A small network was shown many inputs. Here are its activations along a few directions, one row for each input.
Each table varies a few parts of the input and shows all the possible inputs, shuffled.
Descriptions start from the smaller parts, as in this example, which fits no table here: one of 6 places along a line, together with either a single point or one of 11 places around a ring or (one of 3 separate values, together with one of 8 places around a ring).
Shared parts are said once, and a part with two or three values counts as separate values.

Other details of the inputs shift rows strongly along two fixed directions, in all tables alike. That doesn't count.

A family of inputs:
R1: [ -1 -35  17 -29  -4  63  21 -34   9 -41  24  15]
R2: [ -9  47 -32  15 -68 -46  -6 -28 -30  44  -9  13]
R3: [ -9  33 -21 -13  28 -56 -10  42  -5  35 -33 -21]
R4: [ -4  -6   8 -10  32   3  11  30   7  -5 -13  -6]
R5: [ -2 -28  13 -34  39  43  18  14  30 -35  12   1]
R6: [ -6  42 -20   9 -59 -42  -1 -36 -35  43 -11  10]
R7: [ 16 -22  22  21  48  -1 -16  31  14  -5  -5 -15]
R8: [ 14 -24  21  13  99 -17 -24  83  26  -4 -21 -36]
R9: [ 17 -18  15  22 -47  29  -9 -72  -7 -13  36  16]
R10: [ -2  -4   7  -9 -54  37  20 -63 -11 -14  25  26]
R11: [ 10  23  -9  29  32 -65 -38  40  -8  41 -27 -30]
R12: [-10  -6  -7 -22  78 -12  -1  85  30  -9 -21 -22]
R13: [ 20  -5  15  37 -38   5 -12 -48 -15   5  16  12]
R14: [ -7  23 -12  -7 -13 -19   3  -3  -7  20  -7   4]
R15: [   7   60  -33   40    1 -117  -49   27  -31   80  -41  -28]
R16: [ -2 -30  15 -14 -13  66  25 -23  20 -48  31  18]
R17: [ 19 -51  34   6  11  59  -1 -33  20 -45  38   9]
R18: [ -7  34 -18   6 -52 -29   2 -35 -26  39  -6  19]
R19: [ -8  25 -18   9 -22 -32  -4   8 -22  23 -19  -6]
R20: [ -7   1  -7 -15  29  -6   2  38  13  -9 -11 -16]
R21: [ 17 -24  16   7  61   0 -18  33  20 -13   0 -22]
R22: [-13  34 -28   2  -2 -55 -12  30 -18  32 -31 -16]
R23: [ -4  -6   6 -12  33   5  12  30  13  -5 -10  -2]
R24: [ 14 -23  18  14  54   1 -18  33  16  -8  -1 -18]
R25: [  0 -33  20  -7 -15  67  28 -22  18 -47  28  20]
R26: [ -7  -5  -3 -17  37   5   7  42  23 -17  -6 -11]
R27: [ -4   4   0  -2 -47  12  11 -45 -22   4   7  18]
R28: [ -6  14 -14  -5 -53   6   8 -40  -4  -2  16  14]
R29: [ -5  -4   0  -7  30   5   9  40  16 -13  -7  -9]
R30: [ -3 -28  17 -28  37  40  18  14  21 -35   8   0]
R31: [ 18 -39  30  15  41  31 -11  13  19 -27  12 -11]
R32: [ -7  21 -15   3 -61  -7   5 -43 -18   7   9  12]
R33: [ 17 -13  15  24  38 -11 -19  25   5   2  -5 -16]
R34: [-12  26 -21 -17  48 -52 -10  60   5  34 -33 -17]
R35: [ -7  -6   1 -22  74 -10   3  71  20   2 -23 -16]
R36: [ -2 -28  16 -11  25  41  18  22  19 -39   7  -3]
R37: [ 12  15   0  34  40 -58 -34  47  -5  36 -29 -28]
R38: [ -6   2  -6 -21 -16  12   8 -25   2   0  11  15]
R39: [ -8  19 -22  -9 -13 -19  -3   5   1  13  -4   1]
R40: [ -6   2  -3 -14 -18  14  11 -23  -2   1  10  18]
R41: [ 13   7  -3  21  -3 -30 -28 -11  -7  21   1 -10]
R42: [ -2 -35  20 -21  -7  65  24 -32   5 -39  23  18]
R43: [ -9  18 -16   3 -16 -20  -2   8 -16  13 -13  -5]
R44: [ -5   3  -3  -1 -26  12  10 -14  -4 -10   7   6]
R45: [ -3 -27  14 -30  37  41  19  14  27 -34  11   4]
R46: [  -8   41  -29   13 -102  -19    1  -71  -33   31   13   29]
R47: [ -3   3   2  -8 -21  13  14 -23  -3  -1   8  14]
R48: [  0 -36  24 -13 -10  65  26 -32   3 -37  20  20]
R49: [ -6   6  -5   6  -7  -6   4  13 -11   3 -13  -3]
R50: [ -5  30 -15  20 -94  -9   8 -65 -34  19   9  23]
R51: [ 19 -47  34   9  53  41  -6  17  25 -38  16  -9]
R52: [ 16 -14  11  16  -5   6 -19 -26   2  -5  16  -4]
R53: [ -9  22 -22   0 -46 -18  -3 -24 -21  14  -3   3]
R54: [-11  50 -34  15 -19 -69 -11  24 -21  52 -32  -5]
R55: [ -4  -8   3 -13 -52  37  17 -66 -15 -14  23  25]
Each input here is: one of 5 places along a line, together with either one of 3 separate values or (one of 2 separate values, together with one of 4 places along a line).
- Changing only the place on the line of 5 turns R22 into R49. The same change can be made to R55. Which row results? => R48
- Changing only the place on the line of 5 turns R46 into R12. The same change can be made to R16. Which row results? => R26
- Which other rows does R1 become when the place on the line of 4 takes its other values? List them by row number. => R3, R5, R38
- List by row number the other rows that have the place on the line of 5 in common with R35. => R2, R6, R8, R19, R27, R29, R31, R33, R36, R47
- Which other rows does R1 become when the choice among 2 separate values takes its other values? List them by row number. => R53

A family of inputs:
R56: [  1  29 -17   7 -13 -45 -18  -9 -13  36 -12  -5]
R57: [  3   6  -4  -3  36 -27 -18  27   7  18 -13 -13]
R58: [  9 -32  15 -14   6  46   3 -30  20 -33  33  12]
R59: [ 4 -3 -2 -8 11 -3 -8 -8  9 -2 10 -1]
R60: [  2 -11   8   9 -15  21   7 -10   0 -16   7   2]
R61: [ -4  45 -33  23 -31 -69 -27   3 -22  46 -15  -9]
R62: [-10  20 -12   4 -77  11  21 -48 -20   6  10  28]
R63: [ -1  29 -14  28  -8 -52 -15  20 -23  36 -27 -13]
R64: [  1  -9  -1   2 -10  14  -1 -10   8 -18  14   2]
R65: [-12  23 -21  -5 -66   2  15 -36 -12   5  12  24]
R66: [  4 -24  12   3 -14  40   5 -21   9 -28  22   9]
R67: [  5  -7   5  17 -40  19   1 -35 -10  -6  15  13]
R68: [ -1  29 -18  23 -10 -48 -17  20 -17  34 -23 -13]
R69: [-14   2  -8 -20  63  -9  10  86  25  -7 -28 -19]
R70: [  2  -9   3   7 -11  16  -1  -7   5 -14  10   2]
R71: [  4   7   0  27 -50   0  -2 -36 -23   8   7  12]
R72: [ 10 -33  23  -7   7  47   9 -27  12 -29  24  11]
R73: [ -8  10  -6 -17 -58  22  20 -59  -5   1  21  31]
R74: [ 11 -35  25  -5   9  48   5 -26  12 -26  25  13]
R75: [  2 -20  10 -22  60  14   1  36  28 -24   4 -15]
R76: [-11  20 -17 -21 -15 -10   8  -9   2  13   3  12]
R77: [  2  24  -7  11  15 -52 -15  19 -16  40 -28 -13]
R78: [ -1  16 -14  11 -53  -9  -3 -36 -12   5  11   7]
R79: [ -1  14  -6  12 -56   1   3 -38 -15   2   9   8]
R80: [  7 -10  12   2  59 -15 -11  43   7   8 -18 -15]
R81: [  3  27 -19   7 -25 -40 -22 -26 -13  35   2   2]
R82: [-13  -5   2  -9  52   2  17  70  14 -10 -25 -10]
R83: [  1   4   1  -7  18 -10  -4   8   5   4  -4  -9]
R84: [  4  29 -16  12 -50 -32 -17 -48 -22  36   3  10]
R85: [-16  51 -30  -6  17 -74  -6  47 -12  58 -43 -12]
R86: [-22   9 -19 -26 -42  13  23 -22 -27  -5  -9  12]
R87: [  9 -18  16   1  61  -4  -9  39   9   1 -13 -13]
R88: [  2  42 -18  21  -3 -78 -25  12 -29  63 -34 -12]
R89: [  0   0   4  12  21  -9   1  36  -5  -3 -17 -15]
R90: [  3 -38  20  -7   7  58  15  -6  23 -49  22   4]
R91: [  4  -9   9  -7  47  -5  -4  33  12   0 -12 -15]
R92: [  4 -22  19 -15  68  14   3  46  22 -19  -8 -18]
R93: [  3 -13   9 -14  47   4  -3  27  20 -10  -3 -13]
R94: [-11  -5   5 -22  89 -15  11  88  22   4 -33 -17]
R95: [ -2  23 -16  13 -68 -10  -2 -48 -20   7  13  10]
R96: [  2 -11  10   7 -16  25  11 -10  -1 -20   8   2]
R97: [  3 -18   8   4 -27  36   7 -31   5 -26  22  10]
R98: [  7 -31  21  11   9  38   5   0   5 -28  11   5]
R99: [ 10 -45  37 -10  19  64  20 -20  13 -45  25  10]
R100: [  6 -32  19   4  -7  50  12 -17  10 -37  21   8]
R101: [  5 -40  16  -6  10  56   8  -7  25 -49  29   6]
R102: [  3  19  -8   9  21 -43 -19  22  -7  34 -21 -13]
R103: [  2   7   1  23 -55   3   3 -40 -22   4   7  12]
R104: [  0  16 -12  -5   7 -30 -13   4   1  18  -5  -8]
R105: [-15 -20   6 -56  61  25  17  33  14 -18 -11  -7]
- Changing only one part turns R84 into R70. The same change can be made to R76. Which row results? => R65
- Changing only one part turns R77 into R103. The same change can be made to R88. Which row results? => R63
- Describe the family of inputs behind these rows. => one of 2 separate values, together with either a single point or (one of 4 places along a line, together with either a single point or one of 5 places along a line)
- Which other rows does R87 become when the place on the line of 4 takes its other values? List them by row number. => R57, R74, R81
- Which other rows does R93 become when the choice among 2 separate values takes its other values? List them by row number. => R90

A family of inputs:
R106: [ -8  14   4   9  47 -21  18  79  10   6 -30 -15]
R107: [  1  10  13   9 -81  31  31 -73 -18   1  23  38]
R108: [ -9  -5   8 -13 -43  32  24 -43 -23 -10   3  15]
R109: [-10  21 -28 -25 -15 -27  -8  -8  -7  11  -3  -8]
R110: [-13  45 -20 -15  -7 -61  -5  -6 -43  57 -40 -10]
R111: [ -4 -15   7  -2  -4  41  21   9  39 -47  28   6]
R112: [ -3  46 -14  -9 -21 -57  -3 -33 -31  67 -20  15]
R113: [ -2   8 -10 -33  64 -25 -11  47  35  10  -5 -13]
R114: [-14  11   2  -4  13 -12  16  41 -11   2 -33 -16]
R115: [ 19 -42  22  -5  76  17 -26  31  39 -29  18 -22]
R116: [ 17 -25  13  28  -2  22 -18  -8  21 -31  26  -9]
R117: [ 22 -32  34  12  44  11  -9  -3  -3  -2  -2  -5]
R118: [ 16   2  -5   6  44 -40 -48  11  10  22   5 -24]
R119: [ -2  45 -33 -21  -8 -57 -22 -17   0  49   2   3]
R120: [ 16 -16   4  26 -67  29 -20 -80  -1 -14  44  16]
R121: [ 21 -12  22  31 -27  11  -8 -45 -23   9   8   9]
R122: [ -8 -20  20   4 -43  61  40 -20 -11 -49  11  14]
R123: [ 19 -11  24  42 -37  14  -4 -41 -21  -1   7   8]
R124: [ -4  25 -18   3 -33 -13   3 -13  15   5  11   8]
R125: [  8  32 -21  56 -35 -59 -35   9 -10  24  -6 -21]
R126: [ -4  42 -11  -5  -6 -58   2 -11 -24  62 -25  10]
R127: [-14  21  -6 -19  27 -41   3  28 -21  31 -40 -15]
R128: [-24  36 -43   7 -64 -28   4 -15 -31  51 -13  40]
R129: [ -4 -43  12 -27   9  75  27   6  36 -78  27  -2]
R130: [  24  -21   30   20  -48   30   -6 -106  -30    5   31   27]
R131: [ -8 -12  -3  -3 -52  51  26 -28   9 -56  30   6]
R132: [ -1 -35   3  20  69   7 -20  78  10  -8 -21 -10]
R133: [ -8 -22  -6 -35  47  25   7  48  30 -38  -1 -20]
R134: [ -6  14 -17 -21  53 -30  -9  61  35  12 -13 -15]
R135: [ -1 -51  13 -55  37  75  15 -13  33 -66  35   1]
R136: [ -3  11   4 -12  33 -14  11  28   3  23 -22  -1]
R137: [ 11  16   6  59 -16 -36 -17  16 -25  23 -22 -13]
R138: [-25 -36  -5 -28  45  46  20  70  10 -39 -14   3]
- Describe the family of inputs behind these rows. => one of 3 separate values, together with either a single point or (one of 2 separate values, together with one of 5 places along a line)
- Changing only the choice among 3 separate values turns R115 into R109. The same change can be made to R118. Which row results? => R135
- A walk changes only the place on the line of 5. It starts at R137 and steps to R123. List the rest of the walk in order. => R121, R117, R130

A family of inputs:
R139: [ -3  18 -20   5  38 -52 -24  62   6  11 -18 -32]
R140: [ -1  22 -10  13  35 -41 -14  65  14  24 -32 -28]
R141: [ -2 -35  15  -3  55  36   3  60  17 -30 -17 -17]
R142: [ 13 -47  41  -3 -42  86  28 -86   8 -40  51  47]
R143: [  9 -16   4 -10  -4  23 -14 -31  12  -7  19   3]
R144: [  4 -24  12  -1  60  21   8  55  35 -32   4 -10]
R145: [  6 -61  39 -20  31  79  18 -17  11 -58  30   9]
R146: [ -2  39 -12  26 -29 -51  -4   9 -28  29 -17  -6]
R147: [-24   3 -10 -41 -10  26  31  -2  12  -8   4  25]
R148: [ -3 -34   9  -1  62  25   6  62  15 -32  -9  -9]
R149: [ -2 -19   6   8  -8  25   7   1  -9 -25  -4  -7]
R150: [  7  36 -12  11 -22 -43 -18 -20 -12  49 -14  -4]
R151: [-23  46 -41 -25 -49 -29  20 -19 -21  31  -7  23]
R152: [  4 -27  17   1  60  22  13  61  25 -32  -5  -6]
R153: [ -1   1  -1  18 -75  23   8 -58 -36 -10  20  19]
R154: [-11  30 -22  27 -28 -43 -14  10 -29  39 -24   2]
R155: [  5   6   2  20 -81  21  11 -72 -12 -13  26  13]
R156: [ -5  25 -16  14 -17 -46 -17 -10 -30  51 -20   5]
R157: [  8 -33  14 -21  70  16 -13  31  31 -31   2 -26]
R158: [ 10 -32  24 -12  76  19   8  45  24 -21  -3  -4]
R159: [  8   7   6  10 -55  12   2 -76  -6  14  27  31]
R160: [  8 -12   5 -12  18   4 -14  -8   7 -14  18  -6]
R161: [ -2  33 -34  19 -25 -53 -24   5 -12  29  -5  -3]
R162: [  3  -4  10   8  -2  14   8   3   9 -22  15  -4]
R163: [ -2  14 -21   6  36 -51 -25  59   9  10 -27 -39]
R164: [  2  13 -15  -4  54 -51 -31  48  13  34 -20 -19]
R165: [-18  -6  -6 -44 -47  54  38 -43   7 -22  16  27]
R166: [  2 -14  -3   1  -4  19  -9   3  17 -16  11  -6]
R167: [ 14 -56  23 -24  39  68   4 -13  34 -53  42  11]
R168: [  1  10   0  24 -73  16   7 -61  -4   4  26  29]
R169: [ -20   18  -13  -32 -104   42   39  -95  -26  -17   36   44]
R170: [ -3  23 -14  11 -22 -45 -18 -18 -36  39 -25 -11]
R171: [ -1  35 -13  27 -34 -49  -4   4 -25  29 -25 -13]
R172: [ 15 -51  35 -17  38  75  18 -18  34 -53  39  16]
R173: [  4  15   1   1  50 -44 -13  51   2  37 -37 -23]
R174: [  4  23  -3   0  55 -53 -17  47   3  27 -22 -28]
R175: [ -2  26 -21  12 -13 -49 -17  -7 -34  46 -17   2]
R176: [ 11   5  11   6 -63  16   3 -89 -13  -3  27  16]
R177: [  8 -32  32 -14  72  20   7  38  22 -27 -10 -20]
R178: [ -4  36 -13  30 -30 -48  -7   9 -18  41 -21   5]
R179: [  3 -20  11  -4  -3  27  -2 -20  -8  -1   0   5]
R180: [  4 -12  15  12 -12  29  12   1   6 -14   1   4]
R181: [-21 -16   1 -57  51  33  33  47  28 -41 -14 -13]
R182: [  4  35  -5  13 -17 -53  -9 -12 -30  41 -13  -3]
R183: [ -6  32 -29  20 -29 -49 -25   2  -8  35  -8  -1]
- Describe the family of inputs behind these rows. => one of 5 places around a ring, together with either a single point or (one of 2 separate values, together with one of 4 places along a line)
- Changing only the place on the ring of 5 turns R165 into R147. The same change can be made to R150. Which row results? => R159
- Changing only the place on the ring of 5 turns R151 into R181. The same change can be made to R144. Which row results? => R155
- A walk changes only the place on the ring of 5. It starts at R171 and steps to R146. List the rest of the walk in order. => R152, R178, R180
- List by row number the other rows that have the place on the ring of 5 in common with R162. => R139, R145, R146, R153, R160, R169, R174, R182
- Which other rows does R171 become when the choice among 2 separate values takes its other values? List them by row number. => R177
